These are the activations of a small neural network, seen along a few directions. Each row is one input.
In each table, some parts of the input vary, and every possible input appears once, in random order.
Descriptions start from the smaller parts, as in this example, which fits no table here: ring(5) and (point or ring(11) or (values(3) and line(6))).
Shared parts are said once, and a part with two or three values counts as separate values.

Other details of the inputs shift rows strongly along two fixed directions, in all tables alike. That doesn't count.

A family of inputs:
x1: [-10  26   0   1   4 -10 -16  25 -15 -19  23  33]
x2: [  7  17  -2 -34  28  21 -11 -15  13 -13 -20   3]
x3: [ -5  18   9  45  -3 -24  -1  23  -8   1  11  27]
x4: [  6 -14  -2  28 -24 -17  18  11 -14  10  12   0]
x5: [ -2   4  -4  21  -3 -11  15 -15  26   9  21 -12]
x6: [ -9   2  -8  26 -21 -14  15  -9  15  -4   6 -13]
x7: [ -5  16  10  45  -4 -20  -3  28  -6   5  12  26]
x8: [ -4  17   7 -26  36  11 -20  14 -12 -16 -31  18]
x9: [  0 -18  -5  17 -11  -9  11  -2  28  20  27 -34]
x10: [ -3  40  14  22  13  -1 -13  17 -14 -15 -13  46]
x11: [-14  25   4  10  23  -6  -1  -6  -1  -4  -5  29]
x12: [ -9  -4  -1  16 -14 -28  20 -11   5   2  11  -3]
x13: [-18  26   7  41  -2 -19   7  14   5  -3   3  22]
x14: [ 20 -38  -4 -23 -34   8  10  -1 -18  13  -2 -29]
x15: [ -6 -24 -13 -45 -30  -5   3  -5   0  -3  24 -35]
x16: [  2  22   6 -19  37  30 -29  24  11 -12 -24   7]
x17: [ -2  36  11  18  22 -10  -8   9 -17 -19 -10  50]
x18: [  8   0  -8 -52   0  22 -12  13 -30 -22  -2  10]
x19: [ 15 -21  -9 -31 -18  -4  14 -26  20  -3   1 -39]
x20: [ -1   5   1  40  -4 -14  21  -6 -14  10  20  25]
x21: [-11  19   2  43  11  -9  -3  32  26   3  12   8]
x22: [  9  11   2 -37  10  30 -16   0  15 -13 -25 -11]
x23: [-18   0  -3  44   1  -9   0  19  17   8  14  -2]
x24: [ 13  -5   0 -30  23  22 -10   0 -27  -2 -19  17]
x25: [  7  25  13 -23  26  21 -21 -10 -21 -10 -20  32]
x26: [-12  22   7  16  14  -6  -8  22  -3  -6 -12  17]
x27: [  3 -26   1 -28 -32   4   7 -17   4   9  -3 -35]
x28: [  7 -27  -2  12 -21 -30  13 -10  -4  17  26 -10]
x29: [ 10 -10  -6 -16 -11   2   1   0  19   0  -3 -34]
x30: [ -8  18   0 -17  42  31 -26   6   0  -9 -25  13]
x31: [-11  -9  -7  28 -16 -10   6  11  16   7   9 -19]
x32: [ -9 -24   1  15 -17 -15  13  -3   8  25  23 -26]
x33: [ 16 -17  -1 -13 -30   6  14 -10 -18   2  -6 -10]
x34: [ -3   8   3  33  -5 -26  11 -12  -4   8  21  25]
x35: [  7  22  16 -21  17  23 -25   5 -19 -14 -24  29]
x36: [-17  48  -6   7  32   0 -19  36  15 -30  14  31]
x37: [-11  -2   2  20  -9 -17  16 -17   6  14  18  -4]
x38: [  4  35   5 -22  25  27 -20   9  11 -24 -32  11]
x39: [  4  30   0 -24  39  16 -14  -3  11 -24 -25  19]
x40: [  0  22   5  24  31  -4  -3  28 -26 -12 -11  48]
x41: [ 24 -11  -1 -46 -16  23   2 -17 -27 -11 -28  -8]
x42: [  1 -15   7  25 -19 -15   1  11  -4  17  22  -3]
x43: [  5 -25   4  18 -24 -16   8  -5  -3  25  29 -16]
x44: [ -6  24  13 -23  25  24 -21   7  -8 -14 -30  20]
x45: [ -1  23  13  17  12   1  -9   0 -12  -2   1  32]
x46: [  4 -11  -3 -43  -2  32 -13 -16   5  -9 -25 -24]
x47: [ 16 -34   2 -28 -20   3   0 -22 -10  20  11 -27]
x48: [ 22 -18  -4 -48  -2  17   5 -26 -26  -7 -20  -1]
x49: [-15  10  -6  37  -1 -23  15  -4  14  -8   9   8]
x50: [ -8 -15   2  14 -23 -16  19 -18   9  19  21 -20]
x51: [ -7 -21  -1  15 -29 -20  14   7   8  18  15 -27]
x52: [  5 -26   3  18 -34 -17   6   7  -1  21  23 -16]
x53: [ 19  -2   1 -38   6  17   0 -12 -29 -16 -27  13]
x54: [ -2   3   3  42 -18 -12  17  12 -11   6  13  21]
x55: [  8 -17  -9 -19   4   2   2 -11  21   9   6 -28]
x56: [-10 -13 -10  23  -5 -20  11   2  14   2  12 -14]
x57: [ -3  -5  -5  22   3 -11   8   0  25  16  24 -18]
x58: [  4 -18  -4 -43  10  34 -18 -10   3   2 -19 -30]
x59: [ -7  16  11 -22  31  25 -27  22  -9  -7 -28  14]
x60: [-17  11  -4  40   3 -11  11 -11  16   4  16   7]
x61: [ -3  21   9  28  25  10 -11  37 -23  -3  -8  44]
x62: [  9   9  -2 -34  30  16 -16   7  11 -16 -23  -5]
x63: [  6 -20  -2 -29 -33  -3  13 -24   1   2  -7 -35]
x64: [ -7  17   6  52   5 -11  14   8 -14   6  16  37]
x65: [ -2   8   3  36  -6 -33  14  -8  -5   2  21  26]
x66: [  1  14   8  14  16 -13  -9  16 -15  -7  -2  30]
x67: [-12 -13  -3  18  -2 -22  12  -4   7  18  19  -7]
x68: [  3 -34   0 -28 -26   6   1  -2   3  16  -1 -40]
x69: [  9  10   6 -18  33  29 -16   9 -31  -3 -21  29]
x70: [  1   7   0  20  22  -7   2  15 -22  -3  -1  36]
x71: [ 16 -26   4 -23 -38   2   4 -18  -6   8   3 -23]
x72: [  8  -7  -2 -15  -6  10   5 -19  22   5   5 -29]
x73: [ 16  -9  -3 -49   2  27 -16   3  13  -5 -23 -34]
x74: [ 20 -27   2 -46   1  33  -8  -6 -26   8 -16 -14]
x75: [-15  15  -5  18  32   2 -10   8   9  -4  -5  18]
x76: [  7   8  -4 -31  34  15 -15   3  12 -13 -18  -2]
x77: [  4 -11  -5  23 -14 -17  25 -17 -12  11  19  11]
x78: [  9  10   3 -37  14  30 -16  -3  14 -12 -23 -11]
x79: [ -5  22  -2  36  -7 -19  13   4  25  -6  10   0]
x80: [ -6 -13  -8  20 -33 -13  17 -11  19   4  11 -27]
x81: [-16  37   7  15  35  -8  -5   5  -4 -15 -13  44]
x82: [ -8 -16  -7  21 -21  -8  16 -20  19  12  19 -26]
x83: [ -2 -20   0 -18  -3   2   1 -12   0  17   4 -23]
x84: [ -2   3   4  44 -13 -13  17   9 -12   7  16  22]
x85: [ -4  27   9  43  -9 -24   6   7  -7  -6   8  32]
x86: [ 17 -36  -2 -30 -19  -3   2 -23  -9  17  10 -24]
x87: [ -6 -25 -22 -39 -28   3   0  -8  10  -9  22 -41]
x88: [ -6 -20 -11  21 -27 -16  13  -1  17   8  12 -32]
x89: [  1   4  -7 -38  19  20 -10 -20   2 -19 -28  -1]
x90: [  3 -20   0  29 -22  -8  13  18 -11  17  16   0]
x91: [ -3  11   0 -25  11  31 -19   0   5 -16 -30  -1]
x92: [ -1 -23  -3 -22  -2  -9   5 -11   0   8   0 -20]
x93: [  4 -19  -5 -44  -1  33 -20   1   5  -3 -25 -30]
x94: [-20  12  -7  43  21 -19   3  13  14  -2  10  18]
x95: [  3 -27 -14 -27 -16   4  10 -38  12   5   0 -34]
Description of these inputs: line(5) and (point or (values(2) and ring(9))).
- The inputs of x73 and x31 match in every part but the line(5) part. If x5 is changed in the same way as x73 into x31, which row does it become? => x60
- The inputs of x33 and x80 match in every part but the line(5) part. If x40 is changed in the same way as x33 into x80, which row does it become? => x56
- Which other rows does x89 become when the values(2) part takes its other values? List them by row number. => x94
- Which other rows does x86 become when the values(2) part takes its other values? List them by row number. => x34
- Which other rows does x72 become when the line(5) part takes its other values? List them by row number. => x45, x50, x64, x82
- Which other rows does x63 become when the line(5) part takes its other values? List them by row number. => x6, x41, x79, x85
- Which other rows does x26 become when the ring(9) part takes its other values? List them by row number. => x8, x32, x51, x59, x67, x68, x83, x92

A family of inputs:
x96: [  1 -10   5   6 -21   2   7  -4  -6   7  -2  -6]
x97: [ -3 -19  -7  22 -17 -10   9   7  14  13  12 -25]
x98: [  6 -25  -2 -51 -11  13  -3 -31   9   7  -5 -41]
x99: [ -4 -23  -4  14 -22 -23  11  -6  -4  16  31  -8]
x100: [ -1  13   6 -21  29  28 -18  -6   4  -4 -24   6]
x101: [ -1   4  -1   4   4   8  -4   6   7  -7 -16  -6]
x102: [  1 -26  -6  31 -27 -27  23  10  -1  15  24 -11]
x103: [ -2  19  -5 -26  19  18 -11   9  -2 -26 -23   8]
x104: [ 10  16   4 -14  17  14 -17  10   8  -6  -1   5]
x105: [-11  17   4  14   7   9  -6  10   9  -6 -12   8]
x106: [ 0 -1  0  3 17  9 -9  7  8  5 -5 -5]
x107: [-12  15  -6  28  18 -16   9   3  12  -4  17  15]
x108: [  9 -27  -1  14 -15 -11  17 -18  -2  20  13 -16]
x109: [  0  36   5  21  13  -4  -3   6  14 -13   1  23]
x110: [ 14 -29  -7 -12 -23  -9  21 -22  -4   8   0 -21]
x111: [ -6  -5   5   2 -13  -5  -3   9 -10   7   6  -3]
x112: [ -2  -4  -1  42   1 -27  21   1   0  12  19  15]
x113: [  7 -20  -4 -10  -1   6   4 -19  12  10  -3 -27]
x114: [ -9 -12  -8  50  -8 -34  22  10  22  18  34  -9]
x115: [ 13   5   5   3 -20  -3   4   3  -6  -5   5   4]
x116: [ -6  10   0 -26  24  14 -22   5   0 -10  -9   8]
x117: [  6  11  -4 -29  24  18  -8  -5   3 -17 -32   4]
x118: [ 16   0   0 -30 -15  14  -5  -5  10 -12  -8 -20]
x119: [  5  -4   7 -29   4  29 -18   7 -17   1 -23   0]
x120: [ 14 -14  -4 -20 -23   5  -2   1  13   2  10 -30]
x121: [  2   4   8 -37  -3  18 -13  -3 -17 -10 -24   0]
x122: [  4  11  -3 -18  13   8   0  -7 -17 -15 -16  19]
x123: [-11  12   2  13   4  -7  -9  19 -15  -6   4  25]
x124: [  3 -12  -8  -6 -10  -3  10   0  12  -5  -5 -20]
x125: [ -6  26  -5  -5  26   6  -4   2   2 -20 -14  19]
x126: [ -9  -4   0  13  -7   4  -2  10  12   9   4 -12]
x127: [-14  25   6 -10  22  14 -24  21   1 -12 -16  13]
x128: [-13  11  -8  21   8 -10   2  22   7  -7  11   8]
x129: [  6  12   9 -25  14  28 -13 -10 -16  -6 -33  15]
x130: [ -8  18   2  46   5 -19  11  22  -6  -6   2  32]
x131: [ 18 -32  -9 -51  -2  15   4 -26   8   3 -13 -39]
x132: [  4  15   1 -22  32  15 -10  -1 -20 -14 -16  28]
x133: [10 17  6 17 -7 -8  6 -3 -4 -4  6 19]
x134: [-15  20   5   5   4   0  -7   9   8 -10  -7   4]
x135: [ -8  17   4  58   5 -20  13   6  -3   4   5  29]
x136: [ 14 -36  -5 -12 -16  -6  13  -8  -6  16  10 -23]
x137: [ 10 -34   1 -34 -27   0   9 -33  -6  17   8 -35]
x138: [-12  19  -2  36  11 -15   2  29 -13  -6  12  34]
x139: [ 28 -34   0 -30 -34   0  13 -31  -1  15  17 -33]
x140: [  5 -36 -11   6 -29 -22  23 -10  -4  19  34 -23]
x141: [ -2   9  -3   2   0  -2   4   9 -15 -13  -3  17]
x142: [ -5  20   4 -33  18  19 -17 -10   2 -14 -28   2]
x143: [ -3  13   7  30  24   0  -8  19 -11   5  -3  28]
x144: [-11   3   0  25 -17 -21   9   4  -8  -4  14  14]
x145: [-10  -9  -4  41 -30 -38  26 -14   1  11  32   3]
x146: [ -1   7   4 -20  17   8 -12  -9 -16  -8  -9  20]
x147: [  4 -12   1  17 -18  -6  11   0  -7   6  -1  -6]
x148: [-16  -2  -6  29 -23 -27  13   1  15  -1  23  -8]
x149: [ -9  13  -1 -23  17  14 -23  14  -2 -16 -14   8]
x150: [-5 13 10 21 16  3 -2  0 -8  7 -2 25]
x151: [ -3 -17   0   3  -8   3   2  -4  14  18  11 -23]
x152: [-15  15  -7  37  17 -19   6  18  10   0  23  17]
x153: [  3  23   9  38   8 -12  -2  21  -4   4  21  33]
x154: [  7  -9  -6 -33   9  17 -10   9   3  -7 -20 -16]
x155: [-12  23   4  23  14   3  -2   0  11  -2  -9  15]
x156: [ 10 -27  -2  -7 -18   4   2   1 -10  11  -3 -20]
x157: [ -9  -1   2  -4   3  -2  -7   1  11   8   9 -11]
x158: [  2  -4   8 -29   6  13 -15  -1 -15   5  -8   0]
x159: [ -3  20   1   9  23  10  -7   0   6  -9 -22  12]
x160: [ 13 -17   0  11 -36 -14  11   5  -1  12  27 -15]
x161: [  8  -8   8 -30  11  28 -16  -2 -15   7 -17   0]
x162: [-14  22   8  32   2 -17   5   0  -5   1   5  26]
x163: [  4 -35 -10 -32 -23  -6   8 -33  12   9  15 -41]
x164: [ 12  23   5 -23  24  20 -17  -3   7 -12 -12  10]
x165: [  0  -6  -6 -33  -6   5  -3 -23   6  -9  -9 -16]
- What do these inputs look like to the network? => values(2) and ring(5) and (point or ring(6))
- The inputs of x127 and x111 match in every part but the values(2) part. If x159 is changed in the same way as x127 into x111, which row does it become? => x135
- The inputs of x164 and x139 match in every part but the values(2) part. If x151 is changed in the same way as x164 into x139, which row does it become? => x161
- Which other rows does x112 become when the ring(5) part takes its other values? List them by row number. => x102, x110, x130, x136
- Which other rows does x98 become when the values(2) part takes its other values? List them by row number. => x137
- Which other rows does x118 become when the ring(5) part takes its other values? List them by row number. => x104, x109, x120, x164

A family of inputs:
x166: [  6 -11  -1 -25  -2  20   0  -2  -1  -3 -19 -15]
x167: [  3  -9   1 -24 -10  15  -7 -17  14   2 -14 -28]
x168: [  6  -2  -1   5  -9 -14  11 -16  15   5   9 -18]
x169: [ 4  8 10 11  7  0  0  6  9  5 -5  2]
x170: [  7 -25  -5  17 -15 -10  12  -1  -1  20  23 -14]
x171: [ -2 -23  -2  -1 -21 -14  11 -11 -10  19  20 -11]
x172: [  6  -3  -2  -7  17   9 -11  11 -14   3  -8  10]
x173: [ -9   3   0 -25  16  19 -18   2   4 -11 -24  -6]
x174: [ 4 13  2 10  2 -6  3 -7  0 -6 -3 18]
x175: [ -5   1   5  10   1  -4   1  -1 -13  10  17  13]
x176: [  2  -8   7   8 -12  -5   6 -10  -8  13  19   0]
x177: [ 2 16  6 38  9 -5  0 15 -6  1 -4 26]
x178: [ 16   3   9  -8  11  13 -11   1 -10   2 -18   6]
x179: [ -5  -2 -10   4   4 -14   8  -3  10   4  14  -7]
x180: [ -7  -2  -9   5  -1 -14  11  -5   6  -5   4  -9]
x181: [-5 13  3 10 24  7 -6 18  4  2  0 15]
x182: [ -1   2   6   1  -1   2  -8  -7  19   5  -3 -13]
x183: [ -9  14   0  -3   7  16 -10  -1  10  -7 -18   0]
x184: [  7 -20  -5   8 -16  -1  10  -1  -9   6   0 -11]
x185: [ -7   2  -1 -15  14  16 -16  -1  12   1  -3  -8]
x186: [ -3   9   4 -12  18  20 -18  -1  12  -3  -6  -4]
x187: [  0  14   2  -5  14  18  -5  10  -1  -8 -25  11]
x188: [-7  8  0  7 20  1 -4 18  4  4 -1 11]
x189: [ -2   4  -7  -2   0  -1   8  -9   5 -10  -3  -8]
x190: [  1  14   0 -10  13  11  -3  -4 -10 -19 -16  21]
x191: [ 1 17  4 13 18 -1 -2  0  1 -7  8 26]
x192: [  3   3   7 -33   3  23 -10  -9 -26  -9 -24   8]
x193: [  6   1  -3  -7 -20  -9   1   7  -2 -12  12   2]
x194: [-10  23   8  26 -12 -15  -3  25 -14  -5  16  28]
x195: [-14   2   0  37   3 -17  11  18   7   3   8   8]
x196: [-22  16  -2  31  17 -11  -8  15  15   5  12  13]
x197: [ 10 -24   4 -13 -34  -4  11 -25  -9  16   5 -21]
x198: [ 13 -16 -12 -46 -14  15   6 -26   3  -6 -17 -33]
x199: [  4 -14  -5  32 -23 -13  18   0  -2  12  11  -6]
x200: [ -9  16  -3  23  18 -15   1   9   0  -3  12  33]
x201: [ -3   3   1  19  12  -2  -3  16 -14  -3  -8  18]
x202: [  7 -10   0 -17  12  10 -11   7 -17  -2 -16   2]
x203: [ -2 -30  -8 -19 -30   6   7 -22  15   7   1 -46]
x204: [  3  -5  -4   4  -3  -7  11 -12  14   4  18 -16]
x205: [-1  6  4 25 -2 -6  8  7 10  6 -1  4]
x206: [  5   9  -5 -31  24  17 -11  -5   1 -10  -9  -2]
x207: [ 12  -9   3   0 -14 -12  10 -19   6   5   8  -6]
x208: [-17  10   1   3  19   2 -15  10   9  -5  -8   4]
x209: [ -1 -17  -6   3 -14 -17  14 -12  -1  -1  10  -6]
x210: [ -6  14  -4 -15  26   2  -9   4  -1 -14 -14   9]
x211: [  1  20  -3 -17   1   3 -10  14   2 -21  -2   1]
x212: [-12  -1   5  18  -3 -17   4   3 -15   7  10  16]
x213: [  0 -20   3 -21 -15   0   3 -13 -19   4  -3 -10]
x214: [ 4  2  4 33  7 -5  1 11 -3  9 14 14]
x215: [-12  -8  -2  33  -3 -23  14  14  10  11  16  -2]
x216: [ 0 10  6  7 19 11 -5 12  6  1 -1  9]
x217: [ 10 -17  -4  12 -35 -13   8  15  -5   5  21 -16]
x218: [  5  -2  -1 -38  16  11 -11  -6 -12 -14 -18   7]
x219: [  0   0  -1 -34 -14  16 -19   9   9 -12  -5 -22]
x220: [ -2   6  -4  25 -10 -19  17 -10  16   2  12  -6]
x221: [  7 -19  -6  -9 -11  -7  10 -16   3   7  19 -10]
x222: [  6   9  -2 -15   4  10   0  -9  -7 -14 -17  15]
x223: [  5  17  16 -11  11   9 -13  -4 -16  -1 -15  21]
x224: [  4 -17   0 -10 -29   0  11 -19 -13   9   0 -11]
x225: [  2   1   1  -1 -15  -1  -2  23   5  -5   7  -8]
- The inputs of x169 and x168 match in every part but one. If x216 is changed in the same way as x169 into x168, which row does it become? => x204
- What do these inputs look like to the network? => ring(6) and (point or ring(9))
- Which other rows agree with x177 in the ring(6) part? List them by row number. => x170, x172, x178, x184, x199, x201, x202, x214, x217
- Which other rows does x200 become when the ring(9) part takes its other values? List them by row number. => x174, x190, x191, x207, x209, x218, x221, x222
